These are the activations of a small neural network, seen along a few directions. Each row is one input.
In each table, some parts of the input vary, and every possible input appears once, in random order.
A made-up example of a description, with smaller parts first: values(3) and (point or ring(11) or (line(6) and ring(8))).
Shared parts are said once, and a part with two or three values counts as separate values.
In the rows, zero is written as 128.

Other details of the inputs vary at random and push rows far along two fixed directions, the same in every table; ignore that.

Rows:
r1: [135 108 153  92 148 157  96 151 167 121  96 119]
r2: [112  95 145 126 157 130 109 197 155  93 132  97]
r3: [ 97 136 124 163 127  97 180 112  81 113 179 150]
r4: [104 114 126 129 122  80 145 198 108  97 194 123]
r5: [133 113 143  93 147 185  49 147 173 145  76 105]
r6: [126 115 147 107 143 168  66 154 156 142  96 115]
r7: [134 171  85 136  94  89 160  72  74 140 150 148]
r8: [128 150  95 142 118 122 145  40 103 146 108 151]
r9: [145 161 107 139  95  89 182  63  76 130 143 159]
r10: [168 141 127 118 119 152 112  72 125 149  72 135]
r11: [134 168  84 134  95  83 151  76  87 135 146 150]
r12: [127 111 131  90 145 154  69 152 166 138 101 110]
r13: [107  92 166 153 153 140 120 204 132  91 153 103]
r14: [126  98 143 107 162 177  63 138 183 133  62 100]
r15: [185 162  91 144  96 157 167  55 171 199 101 143]
r16: [136 108 173 114 143 174  94 141 152 130  97 121]
r17: [142 157  93 149 116 118 146  47  96 142 102 140]
r18: [148 114 126 155 145 179 122 164 217 168 107  99]
r19: [159 105 159  95 147 181  66 149 178 130  56 100]
r20: [132 155  75 138 121  75 172  67  95 124 138 141]
r21: [116 127 106 124 134 119 132  98 131 125 119 132]
r22: [126 143 104 133 130 128 130  65 121 143  97 141]
r23: [145 113 136 104 130 121 120 144 144 116 113 118]
r24: [108 115 158 152 126 118 130 201 101 103 187 122]
r25: [125 120 149 109 132 135 127 136 138 123 118 132]
r26: [ 98 128 148 149 122  90 150 201  94  98 200 127]
r27: [ 92 114 144 160 138  89 169 193 101  82 190 120]
r28: [113 112 170 152 123 106 172 191  93  84 198 132]
r29: [118 102 164 122 136 108 139 205 135  85 163 117]
r30: [112 113 117 114 150 121 121 131 148 118 120 120]
r31: [132 146 123 139 113 122 125 117  99 135 140 131]
r32: [135 156 111 126 104 107 169  60  93 138 128 165]
r33: [126 134 116 108 116  94 163 100 113 124 143 148]
r34: [130 166 101 131 102 122 137  52  89 160 126 151]
r35: [158 138 132 105 127 170  99  64 141 161  56 140]
r36: [110 125 134 178 113 105 193 228 147 139 240 125]
r37: [146 144  93 130 125 129 120  61 124 141  81 126]
r38: [133 111 138  90 148 177  50 149 178 143  76 107]
r39: [ 91 114 160 143 129 125 133 197 106 106 188 132]
Description of these inputs: values(3) and (point or (values(2) and line(6))).
- The inputs of r12 and r30 match in every part but the values(3) part. If r34 is changed in the same way as r12 into r30, which row does it become? => r8
- Change only the values(2) part in r24. List by row number the other rows that result. => r39
- Change only the line(6) part in r13. List by row number the other rows that result. => r2, r17, r20, r27, r37
- Change only the values(3) part in r21. List by row number the other rows that result. => r1, r38
- List by row number the other rows that have the values(3) part in common with r33. => r1, r9, r10, r15, r16, r19, r23, r25, r28, r29, r32, r35

Rows:
r40: [111 154  92 105 111  86 143 105 103 131 156 147]
r41: [110 145 106 147 118 103 134  94  74 120 150 138]
r42: [ 92  89 174 116 153 150 102 181 137 106 136 119]
r43: [ 89 134 112 136 140 111 118 136 109 119 150 128]
r44: [119 120 144 101 121 119 130 135 112 117 143 140]
r45: [ 91 132 114 119 139 117 115 129 126 128 139 130]
r46: [122 121 130 106 137 125  77 187 134 112 128 103]
r47: [130 149 104 125 101  91 134 104  79 119 152 138]
r48: [107 125 161 124 134 134 135 119 107 114 128 147]
r49: [157 156  76 129 117 163 120  12 160 193  63 140]
r50: [ 93 120 129 123 135 123 121 128 118 121 146 134]
r51: [133 143  99 132 104 102 177 107 131 145 165 145]
r52: [128 154  86 129 109  93 174 115 137 150 163 141]
r53: [108 117 123 150 152 144 119 175 169 136 138 106]
r54: [115 143 105 108 107  94 147  98  96 127 157 151]
r55: [153 134 151 134 112 121 165 146 128 125 145 136]
r56: [147 148  97 137  99  97 169 109 121 144 161 137]
r57: [115 104 162 132 148 152  87 162 116 107 119 112]
r58: [128 144 121 141 108 103 140  97  64 115 145 140]
r59: [ 96 113 137 107 133 115 124 152 125 115 158 135]
r60: [145 143 114 165 105 111 170 107  98 134 152 134]
r61: [102  86 103  95 176  50 155 100 123  38  86 114]
r62: [119 135 119 155 116 117 185  95 120 144 156 149]
r63: [115 126 160 108 128 127 136 124 112 115 130 152]
r64: [108 117 146 107 128 122 131 130 115 120 143 144]
r65: [153 145 114 150  97 104 172 112 105 135 153 137]
r66: [113  75 109 121 183  62 182 140 165  49 102 100]
r67: [149 153 129 169 104 109 185 106  89 126 150 144]
r68: [143 139 101 108 138 179  56  39 140 165  42 126]
r69: [126 147 139 110 107 102 163  95  84 116 144 163]
r70: [116 130 126 169 122 120 178 117 111 132 164 140]
r71: [142  98 164 123 133 145 123 203 164 121 142 107]
r72: [190 126 113 106 130 195  51 102 196 173  35  97]
r73: [125  98 158 122 140 153 132 172 174 135 134 123]
r74: [131 125 144 106 117 114 122 140 103 114 141 132]
r75: [132 147 120 128  98  90 150 104  65 113 155 145]
r76: [136 159  82 162 110  97 158 114 114 143 154 126]
r77: [106 112 127 135 152 146 120 178 184 141 136 108]
r78: [141 134 156 118 116 122 122 136  92 105 125 135]
r79: [122 124 155 148 132 141 166 133 140 131 137 140]
r80: [143 149  89  78 134 161  61  51 162 174  46 133]
r81: [133 126 153 131 125 135 166 131 145 135 136 147]
r82: [127 110 144  97 134 133  84 174 136 114 130 111]
r83: [136 101 156 116 133 151 131 178 171 132 134 118]
r84: [178 158  91 148 115 169 114  14 132 183  51 135]
r85: [123 140 111 103 122 103 107 144 119 123 140 123]
r86: [202 167 108 125  99 159 121  30 135 172  47 141]
r87: [125 109 170 155 147 162 137 165 149 122 125 123]
r88: [136 113 179  99 133 140 101 175 125 102 119 123]
r89: [118 142  99 166 119 115 170  96 118 144 158 139]
r90: [115 160  88 140 111  83 134 107  75 121 156 134]
r91: [121 110 142 123 140 142  76 171 122 109 125 103]
r92: [119 101 140 122 142 147 124 175 183 138 140 118]
r93: [128 127 117 163 130 134 136 135 133 136 142 117]
r94: [158 129 103  94 147 190  64  99 221 187  42 111]
r95: [103 100 188 129 157 158 101 179 123  96 123 122]
r96: [142 160  83 147 103  90 161 122 120 142 158 128]
r97: [140 122 123 117 134 132 111 188 177 138 134 102]
r98: [120 111 178 133 149 156  95 163 112 100 111 119]
r99: [138 111 171 157 146 164 125 170 145 120 116 114]
r100: [144 147 132 134 103 111 192 102 118 136 149 158]
r101: [148 135 119 109 136 185  63  37 133 161  35 131]
r102: [120 120 122 155 148 141 113 180 159 133 136 100]
r103: [132 114 176 125 140 150  92 169 110  99 111 116]
r104: [104 118 131 129 153 138  75 172 130 114 123 103]
r105: [137 109 136 148 137 149 108 183 156 127 133  97]
- Describe the family of inputs behind these rows. => values(2) and (point or (line(4) and ring(8)))
- The inputs of r99 and r98 match in every part but the values(2) part. If r49 is changed in the same way as r99 into r98, which row does it become? => r50
- The inputs of r91 and r105 match in every part but the values(2) part. If r68 is changed in the same way as r91 into r105, which row does it become? => r89
- Change only the values(2) part in r60. List by row number the other rows that result. => r58
- Change only the line(4) part in r83. List by row number the other rows that result. => r51, r52, r100

Rows:
r106: [122 162  69 154 100 110 164  57 112 173 155 150]
r107: [138 136 121 112 128 147 110 154 176 161 124 123]
r108: [151 182  76 135  86  92 177  76 115 165 154 154]
r109: [136 113  80 114 159  81 197  24 161 100  57 136]
r110: [131 164  87  90 112  94 125  53 102 137 107 155]
r111: [154 109 134 142 147 121 220  41 159 113  67 150]
r112: [115  96 132 108 163 162  46 141 152 116  77  96]
r113: [126 118 183 152 129 126 151 196 100  93 163 127]
r114: [111 134 147 180 106  93 196 125  52 102 198 151]
r115: [139 123 127 135 155 189  61 159 195 162  79  96]
r116: [131 168 130 132 102 124 167  52  83 149 131 173]
r117: [161 113 123 105 127 171  82 151 194 165  97 102]
r118: [138 172  77 135 115 144 123  60 145 184 101 140]
r119: [163 146 133 121  92 133 151  60  98 147 115 157]
r120: [129 128 127 152 142 150 104 179 162 142 127 101]
r121: [168 150  79 145 107 141 122  77 140 171 106 121]
r122: [104 106 137 131 123 112 152 214 150 126 205 120]
r123: [133 106 167 121 142 195  82 121 148 142  82 126]
r124: [ 99  87 144 126 160 127  84 194 126  86 135  94]
r125: [152 149 126 119  94 133 154  47  95 154 118 167]
r126: [162 135  95  89 120 133  80  60 128 138  63 118]
r127: [ 96  87 150  91 146 113 100 197 138  93 154 114]
r128: [ 67 108 146 120 156  97 119 203 113  82 172 121]
r129: [120 137 170 141 103  92 193 170  82  98 197 155]
r130: [149 113 118 139 143 186  68 144 184 161  84  90]
r131: [ 94 109 151 131 147 138 123 234 172 128 180 111]
r132: [ 79  93 144 103 150 111 108 185 127  93 165 119]
r133: [100 163 135 163 101  89 205  93  53 121 189 176]
r134: [122 120 140 154 135 121 135 226 148 117 176 102]
r135: [102 123 183 135 117 101 183 193  93  98 204 153]
r136: [111  93 133  89 164 172  39 140 164 125  70 100]
r137: [141 106 127 103 148 202  55 144 212 176  81 100]
r138: [143 119 129  97 154 150  54 142 148 114  64  97]
r139: [129 139  89 128 114  84 138  85  78 110 136 131]
r140: [102 139 120 128 116  46 173 166  71  76 198 136]
r141: [ 74 110 148 105 153 100 118 196 121  88 169 123]
r142: [156 114 162 137 124 165 112 128 119 126 104 122]
r143: [132 123 172 142 145 180  94 142 135 126  92 125]
r144: [135 126 158 148 100 103 181 141  79 104 180 146]
r145: [159 118 118 125 122 152 102 152 171 154 117 103]
r146: [104 119 160 168 122 122 164 143  81 106 178 142]
r147: [146 145 130 119 109 159 128  38 112 162  94 158]
r148: [119 104 133  92 132 108 105 160 127 101 137 115]
r149: [136 155  76 160 111 129 138  67 126 171 129 133]
r150: [140 127 133 134 126 127 127 199 161 133 151 106]
r151: [162 119  79 141 151 123 198  47 211 145  64 127]
r152: [142 114 139  68 148 155  49 153 170 119  64 104]
r153: [105 160  89 146 120  64 158  92  58 104 157 143]
r154: [125 116 190 143 122 114 161 210 102  89 179 130]
r155: [117 168  79 131 124  94 126  46  81 129 109 146]
r156: [159 161 129 147 116 156 123  52  98 151  76 145]
- The inputs of r132 and r137 match in every part but one. If r128 is changed in the same way as r132 into r137, which row does it become? => r118
- The inputs of r151 and r109 match in every part but one. If r120 is changed in the same way as r151 into r109, which row does it become? => r153
- Describe the family of inputs behind these rows. => values(3) and (point or (values(2) and ring(8)))
- Change only the ring(8) part in r149. List by row number the other rows that result. => r106, r117, r121, r122, r130, r137, r145
- Change only the values(2) part in r154. List by row number the other rows that result. => r144
- Change only the values(3) part in r123. List by row number the other rows that result. => r106, r136
